Q991: [130 167 180 129 131]
Q620: [157  96  58 129 131]
Q29: [180 132 157 122 156]
then: [180 132 157]
[122]
then: [180 129]
[131]
then: [157  96]
[58]
then: [132 157]
[122]
then: [130 167 180]
[129]

Q991: [124 130 175 114 141 130 132 117 115 131  74 127 154 117 154 118 152 115
  62 136 179  94 121 117 110 135 141]
Q695: [130 131 114  74 115 130 117 124 175 132 141 127 113 129 107 127 117 150
 124 122 112 136 134 124 121 134 112]
Q580: [126 131 147 124 138 127 128 121 117 131 104 130 143 124 136 123 136 122
  96 136 152 114 125 124 118 130 138]
Q306: [112 124 119 138 134 126 116 122 128 135 115 133 129 134 133 139 133 118
 132 124 127 120 144 133 134 132 131]
Q620: [126 131 153 122 139 128 129 120 117 132  99 129 144 123 138 122 139 121
  89 136 157 110 124 122 117 130 138]
Q29: [113 124 120 138 133 126 116 124 128 135 116 134 128 133 132 139 134 119
 133 124 128 120 145 132 134 132 131]
Q852: [ 98 128 111 156 153 119  96 107 128 153 111 140 142 137 152 151 148  93
 139 125 138 107 152 139 144 129 145]
Q599: [115 124 120 135 130 127 120 126 128 132 116 134 127 133 129 138 131 122
 130 123 125 122 143 132 132 133 128]
Q784: [141 126 113 129 136 127 127 121 119 131 109 131 141 126 130 123 132 123
 102 137 147 117 128 127 120 129 138]
then: [130 143 124 136 123 136 122  96 136 152 114]
[125]
then: [124 130 175 114 141 130 132 117 115 131  74 127]
[154]
then: [141 127 113 129]
[107]
then: [120 135 130 127 120 126 128 132 116 134 127]
[133]
then: [137 147 117]
[128]
then: [141 127 113 129 107 127 117 150]
[124]

Q851: [133 139 100 103 145]
Q29: [130 129 126 125 128]
Q852: [165 198 144 178 130]
Q306: [148 180 117 116 122]
Q599: [135 109 146 152 140]
Q378: [140 122 135 121 145]
Q991: [139 133 134 145 131]
Q401: [180 116 116 103 122]
Q784: [198 122  95  99 145]
Q580: [138 109 158 147 130]
Q695: [107 135 144 141 120]
Q620: [135  83 138 116 121]
then: [139 133]
[134]
then: [116 116 103]
[122]
then: [180 117 116]
[122]
then: [122 135]
[121]
then: [165 198]
[144]
then: [148 180 117]
[116]

Q580: [129 139 118 118 124 101 132 136]
Q401: [128 104 143 105 131 146 150 109]
Q852: [151  87 122 106 121 156 136 119]
Q306: [ 68  84  66 101 112 155 145 156]
Q991: [122 130 150  96 117 148  99 130]
Q599: [102 112 155 118 138 121 121 130]
Q378: [127 136 139 129 113 116 153 131]
Q29: [127 132 130 126 136 119 128 138]
Q851: [ 67  87 148 126 125 140 100 143]
Q695: [122 129 132 136 128 128 136 124]
Q784: [ 75  92 142  91  98 109 113 158]
then: [128 104 143 105]
[131]
then: [ 66 101 112 155 145]
[156]
then: [117 148]
[99]
then: [101 112 155]
[145]
then: [129 139 118]
[118]
then: [143 105]
[131]
then: [124 101]
[132]

Q306: [133 120 122 130 126 106 138 131 137 136 135 136 119 132 126 115 137 119
 123 132 104 133 118 134 140 130 129 128 130 130 128 136 156 121 122 119
 137 125 125 128 123]
Q991: [119 124 128 108 121 107 126 122 130 141 144 129 148 132 119 125 116 131
 131 123 108 129 124 119 120 136  95 149 124 139 145 117 137 113 129 130
 135 129 136 147 133]
Q695: [129 119 131 135 126 125 144 132 135 138 119 141 134 132 106 136 121 116
 148 128 129 130 132 133 147 138 122 117 143 120 134 130 129 130 134 125
 126 119 128 130 131]
Q29: [120 124 103 152 126 117 127 127 133 135 134 132 111 118 146 110 122 104
 119 135 118 136 140 107 120 128 112 121 117 116 110 128 151 151 134 136
 132  96 143 109 114]
Q851: [129 119 128 138 124 126 141 132 134 136 123 140 128 129 110 130 121 115
 141 131 128 130 128 132 144 135 122 116 138 122 134 127 133 133 137 123
 126 119 131 127 133]
Q852: [103 122 160 163  60 164 123 121  87 158 202  62 112 162 102 154 196 138
  93 139 125 163  93 205  76 167 110 106 169 132 102 173 180 157  98 172
 156 127  85  74 116]
Q378: [129 119 121 135 123 107 139 132 137 140 137 136 118 131 130 120 140 118
 122 132 102 141 118 137 137 129 129 131 131 127 130 136 157 119 124 120
 137 123 124 126 118]
Q580: [103 122 160 163  60 164 123 121 105 158 202  62 153 162 101 154 196 138
  93 139 125 163  93 205  76 167 110 106 169 132 102 173 180 157  98 172
 156 127  85  57 116]
Q620: [129 119 128 138 124 126 141 132 134 136 123 140 128 129 110 130 121 115
 141 131 128 130 128 132 144 135 122 116 138 122 126 129 137 135 133 127
 126 117 131 123 130]
Q784: [119 124 128 108 121 107 126 122 130 141 144 129 148 132 119 125 116 131
 131 123 108 129 124 119 129 112 125 113 127 133 163 132 161 120 144 121
 134 144 110 152 127]
Q599: [141 132 133 136 120 105 119 147 149  94 145 136 119 133 153  92 124 107
 156 136 153 107 141 146 126 113 121 113 128 136 168 132 159 119 147 120
 138 148 110 162 127]
Q401: [107 156 131 149 101 108 156 135 106 128 140 144 136 106 155  99 136 110
 154 113 149 112 118 138 155 139 123 134 126 107 101 156 135 154 149 131
 121 178 134 127 148]
q: [119 124 128 108 121 107 126 122 130 141 144 129 148 132 119 125 116 131
 131 123 108 129 124 119 129 112 125 113 127 133 163 132 161 120 144 121
 134 144 110 152 127]
Q784
q: [119 124 128 108 121 107 126 122 130 141 144 129 148 132 119 125 116 131
 131 123 108 129 124 119 120 136  95 149 124 139 145 117 137 113 129 130
 135 129 136 147 133]
Q991
q: [133 120 122 130 126 106 138 131 137 136 135 136 119 132 126 115 137 119
 123 132 104 133 118 134 140 130 129 128 130 130 128 136 156 121 122 119
 137 125 125 128 123]
Q306
q: [103 122 160 163  60 164 123 121 105 158 202  62 153 162 101 154 196 138
  93 139 125 163  93 205  76 167 110 106 169 132 102 173 180 157  98 172
 156 127  85  57 116]
Q580
q: [129 119 128 138 124 126 141 132 134 136 123 140 128 129 110 130 121 115
 141 131 128 130 128 132 144 135 122 116 138 122 126 129 137 135 133 127
 126 117 131 123 130]
Q620
then: [105 119 147 149  94 145 136 119 133 153  92 124]
[107]

Q784: [140  65 111 125 118 135 123 143 111 100  73 128 124  91]
Q306: [123 118 140 143 111 135 125  65 121 148 112 159 124 141]
Q851: [133 149 144 141 192  95  96 136 132  62 154  68  96  66]
Q378: [133 143 144 123 118 135 125 136 132  62 154  68  96  66]
then: [143 144 123 118 135 125 136]
[132]
then: [125 118 135 123]
[143]
then: [140  65 111 125 118 135 123 143]
[111]
then: [123 143 111 100  73]
[128]
then: [118 140 143 111 135 125  65 121 148 112]
[159]

Q620: [ 87  71  87 109 167]
Q784: [136 115  98 115 156]
Q851: [124 133 148 131 104]
Q852: [131 144 104 154 192]
Q306: [128 160 115 174 199]
Q991: [125 145 133 151 146]
Q29: [141  83 150 123  91]
Q378: [140  82  88  71 120]
Q580: [141  83  89  72 120]
then: [144 104 154]
[192]
then: [141  83 150]
[123]
then: [88 71]
[120]
q: [141  83  89  72 120]
Q580

Q851: [116 183  99 147 147]
Q620: [132 202  99 165 135]
Q852: [132 202  99 136 168]
Q306: [126 148  99 165 135]
Q784: [121 191  99 140 157]
Q378: [145 192 130  99 166]
Q599: [139 141  99 132 134]
Q580: [137 171  99 130 153]
Q401: [118 194  99 176 133]
Q29: [126 143  99 131 135]
Q695: [121 159  99 141 138]
Q991: [179 185  99 171 137]
then: [116 183  99]
[147]
then: [ 99 130]
[153]
then: [118 194  99]
[176]
then: [ 99 132]
[134]
q: [132 202  99 136 168]
Q852

Q991: [126 131 126 124 127 129 131 127]
Q29: [ 82 132 132 154 144 173 142 139]
Q695: [124 130 124 123 130 128 123 122]
Q306: [173 122  64 134 168 144  91 141]
Q852: [ 82 132 137 154 144 173 142 139]
Q784: [126 131 126 124 126 130 124 127]
Q580: [137 125 137 133 133 131 135 134]
Q620: [120 132 123 122 125 125 119 123]
then: [130 124 123 130]
[128]
then: [122 125]
[125]
then: [132 123 122 125 125]
[119]

Q852: [143 142 106 150  74]
Q851: [146 125 127 165  58]
Q378: [168 125 142 127 153]
Q784: [113 104 135 107 165]
Q620: [143 142 110 132  74]
Q29: [143 142 125 150  86]
Q306: [181 181 110 132 151]
then: [142 125]
[150]
q: [181 181 110 132 151]
Q306

Q29: [142 143 203  91 127 108 149 136 147 116 145 128 147 116  90 123  50 126
 136 121 137 108]
Q378: [140 142 131 118 117 116  99 133  97 115 160 133 175 162 137 119 154 120
 162 124 122 151]
Q784: [117 152 167 133 139  95 157 131 142  99 136 121 126 142 129 117 128 145
 141 153  88 106]
Q695: [151  88  87 170 110 173  91 138 110 161 122 123 114  99 137 140 147 112
  95 115 124 112]
Q851: [ 99 142 133 117 133 140  97 115 160 116 131 118 106 119 119 127  95 143
 111 142 145 129]
Q401: [165 152 167 133 139  95 157 131 142  99 136 121 126 142 129 117 128 145
 141 110  88 106]
Q991: [117 152 167 133 139  95 157 131 142  99 136 121 126 142 129 117 128 145
 141 153 129 152]
then: [140 142 131 118 117 116  99 133  97 115 160 133]
[175]
then: [133 117 133 140]
[97]
then: [153  88]
[106]
then: [145 128 147 116  90 123]
[50]

